These are the activations of a small neural network, seen along a few directions. Each row is one input.
Each table varies a few parts of the input and shows all the possible inputs, shuffled.
A made-up example of a description, with smaller parts first: one of 3 separate values, together with either a single point or one of 9 places along a line or (one of 4 places along a line, together with one of 8 places around a ring).
Shared parts are said once, and a part with two or three values counts as separate values.

Other details of the inputs vary at random and push rows far along two fixed directions, the same in every table; ignore that.

Rows:
r1: 5 -36 -3 4 -14 18 11 -48 -1 -18 5 12 -15
r2: -59 89 44 64 8 -17 10 69 -15 89 41 3 -2
r3: 5 -38 0 5 -16 13 13 -52 5 -16 2 13 -24
r4: -31 27 10 32 -1 1 -7 18 -30 39 37 -2 -2
r5: -3 -28 10 18 -10 28 -17 -28 -5 -42 9 15 -10
r6: 31 -26 -40 -54 22 -24 -20 7 24 -38 -42 -24 15
r7: -27 5 19 37 -12 17 -22 -4 -16 -13 11 6 1
r8: -55 85 39 56 -1 -7 11 63 -19 81 46 8 5
r9: 2 27 -16 -26 16 -21 -4 53 19 25 -17 -22 10
r10: 12 31 -58 -51 46 -50 -34 95 22 22 -34 -61 29
r11: -10 27 20 18 -11 9 8 5 -23 18 26 19 -8
r12: -6 -17 9 26 -10 24 -23 -19 1 -28 12 13 6
r13: -22 34 26 22 -12 11 15 4 -17 28 27 17 -12
r14: 1 3 -31 -20 28 -31 -25 44 10 30 -16 -38 13
r15: -26 24 38 29 2 3 24 9 -4 25 17 17 -14
r16: 25 -12 14 -7 -19 20 12 -26 -2 -19 3 19 -6
r17: 17 -37 -41 -37 12 -28 -8 -1 34 -14 -49 -27 -1
r18: -4 17 10 14 -14 6 1 -12 -20 -4 20 8 5
r19: -9 24 -58 -25 41 -61 -32 86 31 54 -35 -58 11
r20: -20 38 9 23 -5 4 -2 15 -30 23 35 4 -3
r21: 9 -30 7 3 -16 15 4 -44 -10 -23 5 10 1
r22: 17 -34 6 10 -15 23 8 -44 -11 -18 12 10 0
r23: -13 6 38 24 -8 5 27 -12 3 3 2 23 -6
r24: 22 -5 7 -2 -10 25 9 -30 -8 -22 6 16 0
r25: 20 -17 18 -4 -24 18 15 -39 -7 -29 -1 27 -3
r26: 25 -19 -17 -50 6 -12 4 4 29 -26 -43 -9 8
r27: 21 -14 -2 2 -7 17 0 -38 -5 -29 9 11 0
r28: 5 -32 0 10 -16 13 10 -54 -1 -21 -5 14 -9
r29: 22 -26 -4 -39 10 -10 16 2 34 -32 -42 -1 8
r30: -13 31 13 14 -2 11 2 8 -25 16 25 9 -3
r31: 9 -21 -39 -44 29 -27 -20 29 19 3 -27 -33 5
r32: 20 -43 -24 -38 9 -11 -11 -16 17 -25 -34 -17 6
r33: 19 -15 13 -4 -17 23 12 -44 -11 -35 -1 23 0
r34: 11 -9 -16 -48 26 -23 6 43 32 -4 -38 -18 4
r35: 12 -31 -7 14 -14 14 11 -42 0 -10 2 6 -6
r36: -16 24 6 22 -3 6 -3 -2 -25 11 32 8 -3
Each input here is: one of 3 separate values, together with either a single point or one of 11 places along a line.
Q: Changing only the choice among 3 separate values turns r5 into r12. The same change can be made to r30. Which row results?
A: r24
Q: Which other rows does r31 become when the choice among 3 separate values takes its other values? List them by row number.
A: r14, r32
Q: List by row number the other rows that have the choice among 3 separate values in common with r23.
A: r6, r7, r17, r18, r21, r25, r26, r28, r29, r32, r33

Rows:
r37: 11 -14 -6 4 -22 7 6 -50 -7 -15 3 10 -5
r38: 11 -32 -4 -4 -5 12 5 -30 -1 -16 6 5 -14
r39: -13 -3 10 18 -4 11 -5 -11 -21 7 24 7 -5
r40: 10 -25 14 -3 -14 21 23 -42 -7 -20 9 22 -20
r41: -2 8 -9 8 -12 -6 -4 -18 -17 8 8 -1 4
r42: 0 -13 -8 11 2 13 -22 0 3 -22 -3 -5 9
r43: -7 9 7 7 -6 8 14 -5 -7 9 15 11 -17
r44: 13 -5 0 -28 10 -8 -5 22 24 -30 -28 -5 6
r45: 3 21 18 7 -2 2 15 6 -8 16 10 8 9
r46: -8 5 10 7 -6 8 15 -8 -10 10 16 13 -16
r47: -6 -5 27 20 -19 25 23 -39 -23 -2 30 29 -20
r48: -8 39 -32 -42 41 -49 -12 90 13 40 -27 -40 20
r49: 8 7 35 23 -18 22 13 -17 3 -22 8 27 2
r50: -35 51 14 60 -27 5 0 -14 -37 43 47 16 -6
r51: -6 34 24 29 -14 11 24 -2 -11 33 26 18 -3
r52: 12 -11 27 -1 -17 25 16 -35 2 -39 2 26 -9
r53: 14 -13 25 -4 -17 24 18 -37 0 -37 2 25 -8
r54: 26 -16 15 -4 -14 19 30 -36 6 -13 1 19 -5
r55: 5 7 -42 -60 50 -69 -19 111 65 27 -75 -55 34
r56: 25 -39 -39 -39 11 -28 -4 -20 38 -24 -52 -19 1
r57: -32 24 6 29 6 3 -23 33 -10 12 19 -3 4
r58: 32 -44 -44 -51 23 -13 -27 10 22 -30 -38 -34 15
r59: 3 -23 6 -9 -2 3 17 -21 16 -6 -16 8 -21
r60: -3 8 -7 8 -11 -6 -7 -16 -20 7 7 -1 8
r61: -17 64 -19 -11 35 -46 -12 98 4 67 -6 -36 27
r62: 4 23 21 11 -6 9 12 3 -7 6 13 11 7
r63: 20 -32 -11 -39 14 -3 -10 8 28 -50 -35 -8 2
r64: -34 25 25 49 -12 14 -1 -5 -38 37 51 15 -10
r65: -9 32 -10 -24 24 -29 -3 56 1 27 -11 -19 13
r66: 40 -57 -26 -27 -3 9 -1 -43 20 -40 -20 -9 -6
r67: -19 24 -5 27 3 4 -26 23 -16 20 21 -11 10
r68: -9 12 14 35 -27 21 -7 -36 -29 -9 23 21 1
r69: -23 36 -2 31 -13 -9 -6 0 -28 37 25 0 2
r70: 11 -37 -16 -17 11 -9 1 -11 28 -12 -26 -11 -15
r71: 32 -23 -27 -69 26 -22 -1 24 29 -31 -48 -23 12
r72: -13 21 1 19 -10 -3 -13 -5 -28 13 14 2 9
r73: 18 -33 2 -26 1 9 10 -25 2 -32 -10 8 -7
r74: 22 -48 -14 -25 3 15 -11 -26 19 -56 -17 0 -4
r75: 37 -38 0 -43 -2 11 14 -32 17 -54 -26 8 -2
r76: -21 -19 39 22 -16 11 21 -24 4 -5 -2 22 -16
r77: -33 61 -18 -11 33 -50 -10 100 19 76 -19 -34 7
r78: -27 45 29 32 -14 8 22 5 -23 40 34 20 -11
r79: -19 34 -11 20 -1 -9 -25 23 -17 12 5 -6 12
r80: -32 72 -8 6 20 -31 -2 81 -4 68 11 -19 4
r81: -25 71 6 14 19 -27 -6 76 -12 62 14 -16 21
r82: 27 -40 -34 -30 12 4 -26 -3 23 -44 -29 -20 10
r83: 29 -28 -36 -41 5 -12 -20 -9 10 -37 -36 -18 15
r84: 18 -51 13 -33 -7 0 20 -22 37 -40 -44 9 -4
r85: -9 39 22 26 -7 4 19 10 -16 38 27 12 3
r86: 3 5 -40 -24 29 -24 -38 53 9 11 -17 -42 21
r87: 19 -26 -17 0 -6 10 -4 -25 7 -13 2 -6 -8
r88: -45 5 39 57 -13 11 10 -14 -11 22 24 19 -12
r89: 26 -2 -3 -26 8 -4 3 13 21 -20 -23 -6 12
r90: -2 14 12 -1 -4 3 20 -1 -8 12 9 10 -5
r91: 9 -17 11 -9 -5 17 5 -21 1 -33 1 14 -8
r92: -21 18 23 53 -28 24 -8 -31 -31 -9 26 29 1
r93: -22 -12 4 26 7 -9 -3 2 14 10 -11 -8 5
r94: 9 -2 -32 -53 36 -32 -16 55 18 -3 -33 -31 11
r95: 9 -29 2 -4 -5 20 -6 -29 -4 -30 8 8 -6
r96: 10 -31 4 10 -16 25 10 -47 -3 -21 16 17 -22
r97: 16 -19 17 -8 -17 22 32 -44 -2 -21 3 24 -15
r98: 15 -40 -7 -19 1 12 -8 -25 2 -32 -5 1 -4
r99: 32 -58 -17 -30 -2 11 6 -43 17 -43 -16 1 -15
r100: -14 -16 3 14 -6 -12 4 -20 10 -8 -22 5 7
r101: -20 12 10 29 -5 8 -2 -3 -24 26 35 7 -10
r102: -5 -8 19 36 -20 28 -2 -40 -29 2 35 16 -3
r103: 28 -5 -5 -19 -1 2 19 -3 21 -7 -14 2 1
r104: -28 30 20 61 -18 17 -3 -11 -40 44 56 11 -7
r105: 20 -22 -26 -29 1 -14 -14 -14 1 -21 -25 -14 14
r106: -21 18 19 55 -20 20 1 -22 -34 34 50 13 -11
r107: -4 0 12 1 -2 11 -1 -4 -1 -20 5 10 -7
r108: -9 6 12 5 -2 5 10 -4 -16 8 17 10 -8
r109: -23 15 15 33 -7 17 -12 -1 -20 8 32 10 -5
r110: -3 -2 -37 -12 31 -37 -19 40 30 27 -30 -39 3
r111: -5 20 -30 -39 37 -35 -23 74 13 14 -22 -35 13
r112: -31 44 -10 30 14 -18 -26 51 -23 61 29 -24 12
r113: -1 12 18 15 -7 1 22 -3 14 26 -1 13 -6
r114: 42 -29 1 -32 -2 11 10 -21 31 -53 -30 7 6
Q: What is each input in this table made of?
A: one of 6 places along a line, together with either one of 2 separate values or one of 11 places along a line
Q: Changing only the place on the line of 6 turns r76 into r100. The same change can be made to r40. Which row results?
A: r69
Q: Changing only the place on the line of 6 turns r51 into r46. The same change can be made to r113. Which row results?
A: r59
Q: Which other rows does r84 become when the choice among 2 separate values takes its other values? List them by row number.
A: r77
Q: List by row number the other rows that have the place on the line of 6 in common with r102.
A: r42, r58, r66, r67, r82, r86, r87, r93, r104, r106, r110, r112
